A small network was shown many inputs. Here are its activations along a few directions, one row for each input.
In each table, some parts of the input vary, and every possible input appears once, in random order.
A made-up example of a description, with smaller parts first: one of 4 places along a line, together with either a single point or one of 9 places along a line or (one of 2 separate values, together with one of 5 places around a ring).
Shared parts are said once, and a part with two or three values counts as separate values.

Other details of the inputs shift rows strongly along two fixed directions, in all tables alike. That doesn't count.
These rows show it; all are for the same input, with only those details redrawn:
-118 -16 -209 8 -172 -51 -76 415 13 -161 -31
101 -235 175 -309 655 100 116 300 -140 -289 -66
197 364 -108 458 -534 32 -3 -628 -16 795 125
201 -147 226 -202 609 136 146 9 -159 -34 -25
-181 63 -330 119 -449 -102 -137 419 63 -93 -16
-165 -70 -228 -56 -130 -66 -89 563 19 -300 -54
272 -19 230 -53 447 148 154 -282 -155 252 24
-69 -143 -70 -163 187 -1 -12 480 -42 -310 -61

A family of inputs:
R1: -42 99 -32 96 -250 -53 -13 34 83 -4 -67
R2: 366 118 363 73 371 140 255 -610 -107 430 30
R3: -143 -3 -60 0 -228 -61 -165 118 204 -136 37
R4: 151 -140 112 -193 534 39 145 243 -153 -223 -170
R5: -159 -35 -71 -55 -138 -56 -71 335 68 -227 22
R6: 125 -160 270 -262 605 53 160 139 -108 -276 -113
R7: 417 68 223 53 421 160 124 -628 -152 451 75
R8: -371 -428 -74 -206 337 -54 -99 -73 -208 -349 85
R9: 260 -74 220 -166 593 128 249 -3 -154 7 -73
R10: 302 296 12 345 -262 85 111 -580 -57 698 88
R11: -517 -199 -536 157 -458 -189 -274 68 -120 -128 81
R12: -169 127 -177 128 -568 -75 -194 98 183 5 69
R13: 477 100 503 7 517 225 196 -954 -159 617 157
R14: -84 -176 164 -243 315 -21 40 358 65 -406 -147
R15: -2 -181 1 -274 368 3 3 385 -55 -422 -97
R16: -97 -171 5 -221 143 -31 -62 390 81 -452 -70
R17: 82 -95 63 -122 315 64 62 154 -93 -79 -28
R18: 43 -71 108 -159 293 67 60 119 -67 -112 -6
R19: -221 -444 151 -236 584 55 -10 -400 -229 -184 99
R20: 73 -169 361 -295 575 97 185 107 25 -226 -68
R21: -176 168 -314 133 -542 -117 -60 397 110 -96 -46
R22: 187 -107 391 -210 564 82 131 -265 -22 -6 -64
R23: -7 289 -227 317 -562 -79 -13 -73 65 276 -16
R24: -37 41 -61 1 -112 -89 -36 114 26 -114 -46
R25: 1 300 -60 356 -651 -7 -81 -447 140 522 140
R26: -11 66 -115 0 -92 -72 -29 135 -11 -91 -81
R27: -48 49 4 31 -134 -23 36 151 104 -104 -55
R28: -16 -50 -2 -139 117 24 55 343 -7 -238 -41
R29: 60 123 42 103 -177 21 51 -109 38 165 68
R30: 40 -82 257 -160 260 73 -9 -114 74 -31 36
R31: -211 92 -332 85 -452 -157 -105 511 69 -254 -129
R32: -220 114 -260 116 -565 -158 -158 285 174 -168 -59
R33: -68 16 -225 43 -148 -82 8 455 10 -201 -116
R34: -162 40 -138 -6 -253 -87 -6 425 96 -240 -28
R35: 172 387 -90 396 -566 24 -66 -681 17 727 150
R36: -197 22 -365 45 -423 -119 -200 524 72 -235 -22
R37: 45 -122 234 -245 406 75 156 203 12 -269 -60
R38: -206 -181 53 112 23 -1 -80 -851 -120 347 178
R39: -70 181 -134 249 -594 -91 -157 -213 204 251 41
R40: 93 -169 192 -258 503 58 27 86 -33 -283 22
R41: 257 -86 254 -198 607 137 101 -232 -121 4 26
R42: -187 -3 -56 5 -220 -89 -37 351 184 -236 -84
R43: 50 127 -78 146 -281 -51 -62 -170 52 163 42
R44: -299 41 -159 75 -524 -108 -181 316 237 -130 21
R45: 156 376 36 418 -612 51 26 -669 118 709 150
R46: 176 362 -210 435 -557 -63 -32 -486 -16 625 16
R47: -479 -298 -343 -54 -97 -125 -206 71 -148 -304 72
R48: 407 52 446 -15 486 206 144 -828 -60 442 124
R49: 144 -90 382 -171 428 137 158 -157 33 22 14
R50: -124 85 -413 163 -512 -144 -176 353 72 -96 -53
Question: What is each input in this table made of?
Answer: one of 5 places along a line, together with either a single point or one of 9 places around a ring
Question: The inputs of R7 and R3 match in every part but the place on the line of 5. If R33 is changed in the same way as R7 into R3, which row does it become?
Answer: R42
Question: The inputs of R20 and R21 match in every part but the place on the line of 5. If R14 is changed in the same way as R20 into R21, which row does it become?
Answer: R31
Question: Which other rows agree with R43 in the place on the line of 5? List them by row number.
Answer: R2, R5, R6, R8, R13, R24, R29, R34, R40
Question: Which other rows does R28 become when the place on the line of 5 takes its other values? List them by row number.
Answer: R10, R29, R45, R49
Question: Which other rows does R37 become when the place on the ring of 9 takes its other values? List them by row number.
Answer: R1, R12, R16, R25, R27, R32, R45, R48

A family of inputs:
R51: -28 -177 62 -109 230 42 -11 144 -80 -159 2
R52: -43 -68 176 -116 112 53 -77 -207 102 -22 62
R53: 108 -39 54 7 148 54 46 -57 9 21 1
R54: 339 187 61 186 108 110 114 -573 -137 476 99
R55: 73 -49 -30 -42 189 8 9 115 -15 -53 0
R56: 179 92 221 -77 52 61 28 -109 134 56 15
R57: 210 131 31 162 24 87 41 -478 -201 439 128
R58: -162 -193 171 -203 212 -48 -47 -39 58 -309 2
R59: 220 94 166 38 154 58 155 -30 -4 117 -129
R60: 54 -102 60 -246 408 -18 102 643 -18 -411 -206
R61: 3 -89 -3 -62 173 8 -31 113 -105 -18 39
R62: -41 153 -115 120 -407 -35 9 97 102 99 17
R63: 158 40 193 18 196 109 164 -281 -4 205 68
R64: -159 -295 -37 -268 402 6 -70 300 -78 -346 -45
R65: -317 89 -469 267 -666 -208 -199 -15 -38 14 34
R66: -94 -177 40 -12 148 -31 4 -256 -97 -29 -14
R67: -231 -22 -261 157 -323 -157 -140 -105 -29 57 20
R68: -2 23 143 -23 -64 21 -77 -75 96 9 89
R69: -2 -5 172 -230 141 -26 32 561 198 -458 -158
R70: -161 -254 -18 -171 234 20 -64 172 -39 -276 -43
R71: -75 316 -413 272 -714 -152 -90 412 95 7 -108
R72: 273 265 240 163 1 95 239 -358 23 440 -37
R73: -10 38 -146 101 -87 28 -62 -291 -119 214 60
R74: -73 -77 87 -64 97 48 50 61 -36 -43 67
R75: -154 153 -381 231 -751 -134 -166 321 163 -4 -39
R76: 50 -47 185 -166 196 31 -5 127 152 -235 17
R77: 26 47 127 116 -9 97 67 -589 -47 424 116
R78: -182 -169 78 -73 143 -28 65 -163 -66 -96 18
R79: -86 164 -400 123 -528 -116 -127 395 27 -92 -26
R80: 127 -29 7 -99 181 18 42 165 -46 -26 -49
Question: The inputs of R65 and R54 match in every part but one. If R58 is changed in the same way as R65 into R54, which row does it become?
Answer: R76
Question: What is each input in this table made of?
Answer: one of 5 places along a line, together with one of 6 places along a line
Question: Which other rows does R67 become when the place on the line of 6 takes its other values? List them by row number.
Answer: R55, R60, R61, R64, R80
Question: Which other rows does R59 become when the place on the line of 5 takes its other values? List them by row number.
Answer: R60, R69, R71, R72

A family of inputs:
R81: 153 154 -2 96 -76 -4 15 -229 -30 234 55
R82: 22 -78 0 -178 273 0 2 355 -67 -325 -60
R83: -222 20 -172 18 -310 -155 -59 362 106 -222 -91
R84: -42 -83 -79 49 14 -5 -96 -175 -49 117 39
R85: 49 25 55 87 -61 17 38 -184 41 99 43
R86: 128 126 48 122 -87 18 83 -234 -32 270 -67
R87: 110 88 48 88 -93 14 -24 -234 -8 164 88
R88: 2 -6 -81 127 -29 9 4 -380 -97 214 45
R89: -126 -162 94 -260 234 52 2 288 26 -326 21
R90: -112 45 -180 63 -247 -74 -120 345 97 -114 -49
R91: 97 77 17 40 -21 1 -2 -129 -23 84 47
R92: 210 -209 399 -239 683 149 109 -143 -53 -52 16
R93: -161 39 -167 -44 -302 -77 -178 278 122 -243 21
R94: 50 -81 33 -118 217 76 84 212 -87 -93 -41
R95: -55 -103 90 -160 275 -21 72 283 -32 -292 -134
R96: -23 -87 50 -128 255 55 73 258 -79 -176 -25
R97: -150 25 -188 74 -299 -89 -48 232 103 -164 -20
R98: -127 56 -216 78 -255 -80 -38 315 67 -170 -62
R99: 139 89 -34 91 -41 30 78 -102 -23 158 -45
R100: -321 -110 -308 25 -260 -93 -150 280 -44 -177 34
R101: -32 -134 129 -125 208 57 55 109 -32 -133 52
R102: -44 2 -23 126 -69 -34 -6 -406 -95 238 10
R103: 153 -155 149 -233 484 87 67 224 -52 -166 -96
R104: 148 -216 360 -295 746 161 210 -41 -153 -127 14
R105: -108 54 -146 112 -338 -74 -129 151 135 -3 11
R106: -11 -71 59 -122 202 35 80 157 -48 -92 15
R107: 225 156 -21 105 -67 37 22 -205 -73 269 9
R108: 60 33 -79 113 -30 -7 -59 -392 -139 250 89
R109: -136 37 -206 44 -264 -102 -32 294 97 -166 -38
R110: 79 90 100 61 -101 59 -65 -312 108 252 71
R111: -4 75 126 26 -87 9 4 -278 69 128 1
R112: -158 58 -149 44 -351 -51 -102 119 161 -119 15
R113: 24 69 93 86 -66 -22 56 -232 15 151 -23
R114: 131 105 54 106 -51 20 6 -237 46 297 37
R115: 56 71 145 120 -89 -1 46 -350 23 233 17
Question: What is each input in this table made of?
Answer: one of 5 separate values, together with either a single point or one of 6 places along a line
Question: The inputs of R89 and R112 match in every part but the choice among 5 separate values. If R96 is changed in the same way as R89 into R112, which row does it become?
Answer: R98
Question: Which other rows agree with R95 in the choice among 5 separate values? List them by row number.
Answer: R83, R86, R102, R111, R113, R115
Question: Which other rows agree with R105 in the choice among 5 separate values? List them by row number.
Answer: R84, R90, R92, R103, R110, R114

A family of inputs:
R116: 3 150 -198 186 -321 -76 16 48 1 141 -62
R117: -316 -2 -294 -4 -513 -164 -222 612 197 -404 -30
R118: 173 -3 197 -83 245 83 64 -103 -7 38 18
R119: -198 -14 -197 -62 -271 -97 -171 587 175 -383 -31
R120: -27 310 -323 312 -788 -79 -166 142 160 244 42
R121: -35 138 -175 210 -341 -82 4 -4 8 138 -57
R122: 22 -128 1 -235 304 38 42 599 -16 -401 -85
R123: 358 99 190 72 340 128 231 -360 -176 379 -58
R124: -18 89 17 95 -200 -7 -60 -197 120 132 50
R125: -68 -129 -32 -247 137 -22 -47 598 63 -474 -62
R126: 80 -103 226 -127 361 74 116 -168 -17 -47 -7
R127: 74 -71 153 -38 307 33 157 -235 -102 44 -89
R128: 141 30 126 7 148 61 81 -131 -19 98 19
R129: -98 181 -44 251 -556 -53 -89 -328 151 309 80
R130: 11 -172 34 -80 380 64 17 -298 -238 65 79
R131: -46 -105 -84 -206 214 -13 33 655 -40 -436 -132
R132: -126 -10 -226 120 -310 -29 -211 -178 -28 137 154
R133: 123 48 109 7 166 45 113 -140 -80 96 -26
R134: -24 -108 105 -196 208 7 -38 227 72 -268 -12
R135: -37 145 -53 181 -409 -30 -74 -242 117 209 55
R136: -30 -129 48 -117 270 -32 71 171 -74 -212 -107
R137: -26 -121 87 -152 224 0 24 193 12 -239 -23
R138: -138 -162 130 -160 252 -18 77 99 -27 -248 -64
R139: 137 -17 331 -3 289 107 149 -535 -31 274 58
R140: 91 -12 231 54 222 44 175 -509 -91 289 -38
R141: 107 228 -100 239 -378 -12 -6 -186 59 341 64
R142: 32 -186 47 -81 363 81 -15 -285 -185 67 121
R143: 100 -48 53 -184 242 62 -16 395 32 -223 -30
R144: 210 109 108 40 137 63 137 -238 -89 241 -2
R145: -43 -105 71 -149 250 -18 57 183 -47 -242 -70
R146: -9 118 -4 149 -183 -14 45 -316 -10 221 1
R147: -73 295 -323 284 -800 -106 -204 117 209 201 71
R148: -89 -28 -224 178 -167 -48 -75 -314 -161 239 64
R149: 64 -98 332 -157 355 97 81 -253 28 27 24
R150: -324 -188 -318 -103 -176 -87 -296 395 32 -353 87
Question: What is each input in this table made of?
Answer: one of 5 places along a line, together with either a single point or one of 6 places along a line
Question: The inputs of R139 and R140 match in every part but the place on the line of 5. If R126 is changed in the same way as R139 into R140, which row does it become?
Answer: R127
Question: Which other rows does R118 become when the place on the line of 6 takes its other values? List them by row number.
Answer: R117, R120, R125, R129, R135
Question: Start at R123 and move only the place on the line of 5, one step at a time. The first step leads to R131. Which rows follow, in order?
Answer: R122, R120, R143
Question: Which other rows agree with R146 in the place on the line of 5? List them by row number.
Answer: R130, R131, R133, R138, R144, R145
